A small network was shown many inputs. Here are its activations along a few directions, one row for each input.
In each table, some parts of the input vary, and every possible input appears once, in random order.
Descriptions start from the smaller parts, as in this example, which fits no table here: one of 3 separate values, together with either a single point or one of 11 places around a ring or (one of 6 places along a line, together with one of 8 places around a ring).
Shared parts are said once, and a part with two or three values counts as separate values.
In the rows, 100 means zero.

Other details of the inputs vary at random and push rows far along two fixed directions, the same in every table; ignore that.

A family of inputs:
R1: [71, 82, 126, 93, 161, 117, 144, 130, 119, 72, 101, 73, 105]
R2: [131, 95, 62, 88, 55, 98, 60, 53, 67, 127, 85, 133, 114]
R3: [85, 109, 79, 100, 101, 94, 78, 74, 69, 118, 103, 118, 98]
R4: [54, 92, 96, 85, 142, 95, 109, 106, 69, 94, 131, 84, 104]
R5: [109, 97, 57, 89, 71, 101, 57, 82, 66, 130, 105, 123, 88]
R6: [143, 106, 128, 112, 65, 110, 137, 136, 159, 89, 68, 98, 79]
R7: [196, 121, 99, 114, 38, 127, 67, 109, 160, 112, 41, 94, 86]
R8: [88, 96, 69, 103, 57, 68, 86, 79, 69, 124, 128, 137, 94]
R9: [119, 56, 83, 96, 52, 77, 85, 66, 51, 112, 119, 141, 104]
R10: [181, 134, 89, 120, 45, 126, 62, 116, 156, 110, 56, 78, 63]
R11: [47, 93, 120, 93, 163, 101, 133, 89, 79, 81, 113, 99, 125]
R12: [51, 69, 120, 96, 107, 77, 134, 80, 76, 103, 143, 113, 118]
R13: [132, 136, 128, 122, 105, 118, 97, 139, 162, 93, 69, 69, 79]
R14: [152, 101, 116, 136, 75, 107, 114, 142, 148, 84, 102, 69, 59]
R15: [112, 96, 151, 116, 99, 108, 155, 138, 167, 81, 93, 74, 83]
R16: [104, 113, 71, 97, 75, 90, 53, 69, 72, 128, 96, 130, 98]
R17: [33, 105, 116, 98, 168, 92, 126, 98, 78, 81, 125, 80, 111]
R18: [88, 76, 95, 78, 109, 93, 88, 91, 73, 106, 106, 117, 122]
R19: [65, 95, 109, 96, 142, 104, 117, 84, 82, 91, 104, 110, 119]
R20: [159, 131, 99, 120, 73, 125, 87, 123, 155, 101, 64, 62, 67]
R21: [113, 107, 56, 98, 66, 100, 60, 65, 67, 121, 100, 114, 92]
R22: [45, 72, 117, 78, 163, 95, 129, 107, 77, 77, 123, 91, 127]
R23: [111, 86, 102, 90, 111, 110, 104, 113, 112, 101, 86, 98, 102]
R24: [46, 86, 112, 89, 159, 104, 137, 86, 77, 67, 120, 84, 127]
R25: [137, 118, 116, 107, 98, 119, 92, 151, 151, 96, 83, 64, 77]
R26: [61, 99, 75, 100, 84, 65, 109, 94, 57, 98, 126, 132, 104]
R27: [72, 93, 81, 86, 120, 98, 94, 97, 66, 107, 123, 99, 98]
R28: [139, 130, 118, 119, 93, 120, 96, 136, 156, 83, 76, 52, 82]
R29: [106, 107, 115, 102, 113, 110, 99, 97, 114, 98, 82, 107, 110]
R30: [72, 97, 134, 97, 156, 111, 142, 113, 117, 58, 105, 64, 121]
R31: [105, 106, 104, 97, 109, 107, 91, 127, 112, 98, 104, 78, 89]
R32: [135, 96, 70, 86, 47, 92, 48, 56, 66, 125, 88, 137, 124]
R33: [49, 87, 113, 87, 159, 101, 139, 86, 74, 70, 120, 83, 129]
R34: [85, 98, 105, 91, 114, 93, 90, 76, 77, 104, 100, 124, 126]
R35: [138, 106, 125, 114, 66, 109, 139, 141, 152, 82, 60, 101, 81]
R36: [88, 90, 76, 110, 61, 70, 85, 75, 77, 135, 139, 126, 96]
R37: [56, 82, 146, 101, 134, 91, 172, 123, 118, 66, 120, 85, 106]
R38: [66, 97, 120, 92, 138, 94, 108, 89, 83, 89, 108, 109, 133]
R39: [102, 98, 86, 93, 94, 98, 79, 67, 74, 121, 90, 134, 117]
R40: [136, 89, 98, 90, 81, 105, 77, 110, 112, 113, 80, 111, 107]
R41: [95, 107, 76, 93, 84, 89, 66, 73, 66, 109, 112, 102, 106]
R42: [91, 84, 114, 91, 138, 114, 127, 120, 115, 86, 94, 85, 104]
R43: [131, 123, 81, 114, 73, 112, 68, 92, 112, 122, 73, 110, 77]
R44: [113, 98, 62, 85, 68, 96, 50, 83, 66, 129, 109, 123, 93]
R45: [105, 121, 125, 127, 102, 100, 147, 156, 161, 73, 97, 71, 73]
R46: [116, 108, 58, 97, 66, 99, 61, 65, 67, 123, 99, 113, 93]
R47: [90, 94, 75, 104, 62, 66, 87, 77, 75, 129, 135, 129, 95]
R48: [79, 120, 126, 111, 140, 104, 113, 120, 120, 84, 98, 72, 97]
Description of these inputs: one of 2 separate values, together with either a single point or one of 5 places along a line or (one of 3 separate values, together with one of 6 places along a line).
Changing only the choice among 2 separate values turns R15 into R47. The same change can be made to R2. Which row results?
Answer: R20
Change only the choice among 2 separate values in R18. List by row number the other rows that result.
Answer: R31
Change only the choice among 3 separate values in R18. List by row number the other rows that result.
Answer: R7, R34
Change only the place on the line of 6 in R11. List by row number the other rows that result.
Answer: R19, R29, R34, R38, R39
Start at R26 and move only the place on the line of 5, one step at a time. The first step leads to R45. Which rows follow, in order?
Answer: R8, R47, R36

A family of inputs:
R49: [88, 97, 116, 100, 117, 97, 120, 122, 108, 79, 113, 77, 96]
R50: [121, 106, 75, 104, 56, 88, 81, 79, 90, 114, 91, 125, 102]
R51: [147, 98, 111, 108, 75, 110, 100, 127, 143, 95, 75, 86, 87]
R52: [151, 95, 62, 89, 54, 108, 47, 73, 74, 136, 74, 146, 102]
R53: [134, 99, 58, 94, 75, 102, 53, 85, 80, 132, 90, 123, 92]
R54: [125, 115, 116, 116, 85, 110, 116, 113, 141, 102, 77, 100, 87]
R55: [87, 100, 110, 85, 124, 116, 117, 112, 109, 90, 82, 93, 102]
R56: [121, 122, 107, 115, 84, 104, 109, 121, 132, 90, 89, 83, 81]
R57: [87, 99, 121, 105, 114, 101, 128, 105, 112, 93, 101, 100, 103]
R58: [15, 86, 101, 82, 145, 68, 131, 74, 34, 84, 144, 123, 137]
R59: [95, 107, 100, 103, 96, 94, 107, 105, 98, 91, 111, 93, 96]
R60: [143, 103, 106, 113, 71, 111, 101, 109, 142, 106, 78, 95, 85]
R61: [145, 109, 96, 115, 81, 124, 84, 95, 124, 97, 64, 93, 88]
R62: [150, 106, 62, 90, 44, 108, 33, 64, 88, 137, 78, 133, 111]
R63: [149, 99, 56, 91, 53, 106, 43, 74, 68, 135, 89, 125, 96]
R64: [47, 88, 96, 73, 139, 88, 90, 69, 50, 100, 125, 124, 139]
R65: [92, 102, 93, 107, 90, 96, 97, 94, 95, 112, 110, 110, 93]
R66: [39, 91, 138, 96, 164, 92, 158, 124, 97, 61, 122, 81, 120]
R67: [125, 116, 124, 114, 92, 111, 121, 132, 147, 88, 74, 89, 88]
R68: [65, 85, 99, 97, 117, 88, 107, 94, 76, 104, 128, 105, 105]
R69: [29, 104, 123, 106, 163, 88, 151, 122, 93, 64, 133, 74, 108]
R70: [107, 101, 53, 94, 76, 89, 50, 56, 52, 129, 100, 135, 95]
R71: [142, 103, 112, 111, 79, 110, 106, 128, 145, 92, 76, 84, 88]
R72: [74, 80, 94, 86, 141, 104, 108, 88, 66, 86, 117, 96, 128]
R73: [145, 95, 113, 106, 72, 112, 97, 115, 135, 112, 75, 106, 86]
R74: [135, 112, 101, 109, 70, 105, 92, 119, 128, 99, 87, 90, 80]
R75: [69, 84, 96, 92, 113, 85, 101, 103, 72, 97, 126, 105, 105]
R76: [90, 115, 122, 100, 126, 106, 97, 99, 108, 94, 84, 94, 111]
R77: [45, 90, 114, 101, 144, 91, 131, 105, 85, 86, 134, 89, 107]
R78: [102, 91, 104, 95, 98, 94, 101, 113, 97, 92, 111, 91, 95]
R79: [61, 100, 100, 83, 139, 98, 95, 89, 70, 92, 129, 88, 124]
R80: [93, 99, 69, 96, 66, 81, 77, 58, 56, 124, 119, 133, 104]
R81: [115, 106, 109, 111, 96, 106, 105, 132, 129, 95, 93, 85, 82]
R82: [55, 100, 94, 86, 145, 91, 93, 92, 77, 99, 126, 96, 118]
R83: [80, 107, 101, 111, 107, 96, 113, 100, 101, 102, 113, 100, 94]
R84: [82, 74, 103, 90, 109, 89, 109, 88, 82, 99, 118, 104, 113]
R85: [91, 93, 114, 102, 112, 99, 117, 109, 107, 92, 115, 83, 94]
R86: [107, 96, 97, 104, 85, 96, 104, 87, 105, 105, 100, 108, 101]
R87: [97, 102, 89, 103, 86, 93, 90, 104, 92, 106, 106, 108, 93]
R88: [123, 102, 134, 113, 106, 117, 128, 133, 153, 91, 80, 82, 87]
R89: [54, 94, 88, 85, 122, 83, 77, 50, 36, 106, 120, 117, 140]
R90: [127, 98, 122, 109, 97, 112, 112, 128, 141, 93, 94, 73, 79]
R91: [124, 106, 128, 114, 99, 115, 124, 126, 149, 94, 79, 88, 87]
R92: [139, 90, 78, 91, 44, 92, 62, 85, 83, 129, 84, 141, 100]
R93: [126, 98, 111, 111, 90, 111, 100, 124, 134, 106, 92, 88, 78]
R94: [99, 108, 101, 106, 117, 111, 100, 96, 95, 87, 97, 81, 94]
R95: [102, 113, 115, 97, 126, 125, 124, 132, 133, 81, 85, 56, 86]
R96: [86, 120, 118, 105, 130, 106, 100, 104, 103, 90, 100, 70, 106]
R97: [69, 94, 99, 98, 110, 87, 112, 85, 76, 97, 128, 101, 106]
R98: [125, 114, 125, 118, 101, 112, 129, 136, 158, 76, 79, 69, 88]
R99: [97, 98, 56, 93, 57, 77, 59, 66, 50, 131, 114, 145, 102]
R100: [127, 109, 126, 116, 101, 113, 127, 139, 158, 76, 78, 68, 88]
R101: [39, 102, 88, 88, 141, 76, 84, 69, 45, 108, 128, 108, 124]
R102: [131, 98, 63, 83, 55, 113, 63, 74, 86, 126, 74, 122, 101]
R103: [126, 99, 131, 115, 107, 116, 129, 132, 159, 84, 83, 68, 87]
R104: [68, 85, 108, 89, 118, 85, 116, 98, 73, 92, 117, 113, 119]
R105: [67, 92, 99, 100, 112, 86, 120, 79, 81, 95, 119, 107, 115]
R106: [88, 97, 113, 103, 112, 99, 118, 106, 106, 90, 115, 85, 95]
R107: [93, 105, 81, 89, 106, 105, 92, 103, 97, 110, 91, 96, 90]
R108: [145, 104, 65, 97, 50, 105, 45, 57, 76, 129, 68, 148, 94]
What do these inputs look like to the network?
Answer: one of 4 places along a line, together with either one of 5 separate values or (one of 2 separate values, together with one of 5 places along a line)
Changing only the place on the line of 4 turns R73 into R90. The same change can be made to R57. Which row results?
Answer: R97
Changing only the place on the line of 4 turns R59 into R98. The same change can be made to R95. Which row results?
Answer: R102

A family of inputs:
R109: [125, 118, 117, 112, 102, 120, 111, 110, 137, 87, 71, 84, 99]
R110: [114, 76, 65, 94, 32, 70, 68, 60, 55, 139, 113, 162, 107]
R111: [60, 79, 81, 78, 123, 84, 85, 72, 37, 100, 136, 105, 121]
R112: [78, 100, 107, 96, 129, 103, 107, 99, 94, 97, 103, 97, 107]
R113: [84, 118, 139, 109, 148, 116, 136, 129, 141, 72, 84, 74, 102]
R114: [33, 82, 80, 74, 136, 79, 93, 64, 25, 106, 141, 125, 131]
R115: [136, 89, 83, 102, 42, 89, 87, 93, 101, 121, 95, 129, 84]
R116: [123, 134, 87, 128, 56, 93, 87, 105, 121, 116, 100, 96, 67]
R117: [111, 104, 99, 98, 107, 112, 90, 123, 115, 102, 94, 87, 90]
R118: [83, 94, 85, 89, 103, 92, 86, 65, 62, 102, 106, 118, 119]
R119: [173, 106, 107, 117, 24, 104, 90, 115, 154, 120, 68, 118, 75]
R120: [75, 98, 104, 93, 135, 102, 107, 112, 94, 93, 112, 89, 105]
R121: [86, 96, 105, 95, 124, 105, 106, 96, 91, 87, 109, 85, 108]
R122: [58, 84, 141, 107, 152, 101, 176, 147, 131, 54, 121, 56, 94]
R123: [134, 119, 107, 109, 88, 117, 90, 112, 135, 108, 66, 99, 88]
R124: [123, 102, 88, 100, 82, 107, 79, 84, 100, 110, 83, 101, 102]
R125: [105, 100, 105, 100, 117, 107, 103, 111, 108, 88, 100, 75, 101]
What do these inputs look like to the network?
Answer: either a single point or one of 4 places along a line or (one of 2 separate values, together with one of 6 places along a line)
Change only the choice among 2 separate values in R114. List by row number the other rows that result.
Answer: R121
Start at R111 and move only the place on the line of 6, one step at a time. The first step leads to R125. Which rows follow, in order?
Answer: R121, R124, R118, R109
